A small network was shown many inputs. Here are its activations along a few directions, one row for each input.
In each table, some parts of the input vary, and every possible input appears once, in random order.
A made-up example of a description, with smaller parts first: ring(5) and (point or ring(11) or (values(2) and line(6))).
Shared parts are said once, and a part with two or three values counts as separate values.
In the rows, 100 means zero.

Other details of the inputs vary at random and push rows far along three fixed directions, the same in every table; ignore that.

Table:
x1: 72 102 88 75 106 92 89 110 85 101 124 108 70 93
x2: 96 103 105 111 115 101 100 97 99 103 97 91 105 113
x3: 184 130 156 134 74 110 139 115 77 112 140 97 125 125
x4: 42 109 97 69 125 87 101 124 81 95 162 94 61 115
x5: 89 75 81 94 85 103 78 71 128 103 40 105 106 73
x6: 128 88 115 60 38 110 96 91 108 112 74 109 88 69
x7: 80 98 80 138 156 107 101 98 104 97 100 90 113 115
x8: 80 96 75 134 131 85 82 84 110 91 74 102 112 103
x9: 110 88 92 105 94 95 95 97 115 97 75 107 109 86
x10: 66 108 79 85 131 87 91 110 84 97 131 105 73 99
x11: 86 90 85 127 136 110 93 81 118 100 72 89 116 107
x12: 121 125 109 104 98 96 112 100 77 100 139 109 93 109
x13: 75 103 84 138 148 97 96 92 94 94 92 88 113 125
x14: 102 75 96 118 106 113 94 95 119 104 56 95 120 95
x15: 136 98 96 124 83 99 107 96 109 97 71 105 128 93
x16: 117 102 129 66 51 104 111 101 112 104 96 96 94 96
x17: 101 76 77 99 106 105 85 85 123 102 50 105 108 75
x18: 164 128 134 143 68 91 122 103 73 105 119 112 126 117
x19: 81 84 80 127 125 105 96 93 123 94 61 88 120 101
x20: 75 78 80 103 99 109 92 75 133 93 38 88 114 93
x21: 28 91 74 41 107 101 60 96 121 76 101 107 73 66
x22: 109 95 96 122 98 93 93 91 102 101 84 105 111 94
x23: 30 102 86 55 123 87 95 121 88 90 154 92 58 112
x24: 123 85 126 46 38 112 114 107 124 105 83 99 92 79
x25: 119 96 101 148 135 110 109 100 108 102 91 93 130 115
x26: 141 132 128 130 93 84 121 126 62 105 160 112 105 120
x27: 125 115 129 101 90 101 117 112 84 106 127 94 99 115
x28: 96 83 90 50 55 104 95 94 115 102 80 109 85 68
x29: 106 110 125 96 89 99 105 110 85 107 123 97 93 116
x30: 131 91 106 63 64 113 105 96 114 109 92 111 91 71
x31: 125 113 88 161 142 100 106 99 89 101 108 104 127 112
x32: 105 98 90 143 134 105 105 101 101 97 84 88 129 118
x33: 110 94 101 107 90 106 110 103 115 96 80 91 119 103
x34: 87 94 75 72 104 106 95 93 108 98 100 104 85 82
x35: 73 107 76 87 128 88 92 109 85 94 128 103 80 102
x36: 86 83 86 49 76 104 85 85 115 103 73 104 74 67
x37: 131 110 102 121 90 99 105 88 91 102 84 107 115 100
x38: 99 77 85 95 82 108 77 74 122 106 39 106 105 74
x39: 116 117 93 165 125 83 103 93 87 90 98 104 128 122
x40: 82 110 94 95 111 79 93 106 89 92 127 104 81 104
x41: 162 93 130 86 34 107 113 102 108 112 82 114 113 77
x42: 99 111 114 87 103 102 113 118 86 103 132 95 88 110
x43: 117 109 117 131 94 101 113 98 92 101 100 94 121 120
x44: 102 94 78 127 128 103 90 82 109 99 78 101 112 92
x45: 89 108 120 50 90 97 110 125 86 103 150 98 66 105
x46: 93 97 114 84 89 104 99 105 95 104 106 94 87 103
x47: 127 104 108 90 71 100 104 109 87 106 108 110 98 93
x48: 109 110 96 160 141 106 109 88 96 97 95 90 131 127
x49: 110 103 120 92 80 99 111 106 104 99 105 92 99 105
x50: 132 94 137 64 35 112 116 102 107 111 92 98 96 87
x51: 48 98 85 118 147 87 85 98 99 95 109 89 95 121
x52: 45 88 91 54 101 115 75 99 127 79 87 94 91 78
x53: 57 113 100 75 124 89 101 128 71 95 165 95 67 123
x54: 104 104 102 73 83 96 94 94 97 105 100 107 84 89
x55: 108 87 82 116 96 101 95 88 119 97 57 105 116 82
x56: 116 123 129 116 105 97 118 128 68 105 154 98 97 128
x57: 115 93 98 104 100 120 112 96 114 102 85 92 116 99
x58: 88 100 77 142 129 93 84 85 92 96 79 104 113 108
x59: 112 109 129 72 59 107 112 106 86 106 116 99 87 107
x60: 84 96 111 80 98 96 104 116 98 101 126 97 86 106
x61: 75 104 90 96 127 83 87 116 81 99 136 108 77 105
x62: 78 102 83 85 119 96 87 88 101 99 111 105 81 93
Description of these inputs: values(2) and (point or (line(5) and line(6))).
The inputs of x57 and x34 match in every part but the values(2) part. If x19 is changed in the same way as x57 into x34, which row does it become?
Answer: x55
The inputs of x21 and x52 match in every part but the values(2) part. If x17 is changed in the same way as x21 into x52, which row does it become?
Answer: x45
Change only the line(6) part in x49. List by row number the other rows that result.
Answer: x16, x19, x20, x24, x33
Change only the values(2) part in x24. List by row number the other rows that result.
Answer: x9
Start at x34 and move only the line(5) part, one step at a time. The first step leads to x35. Which rows follow, in order?
Answer: x47, x28, x15
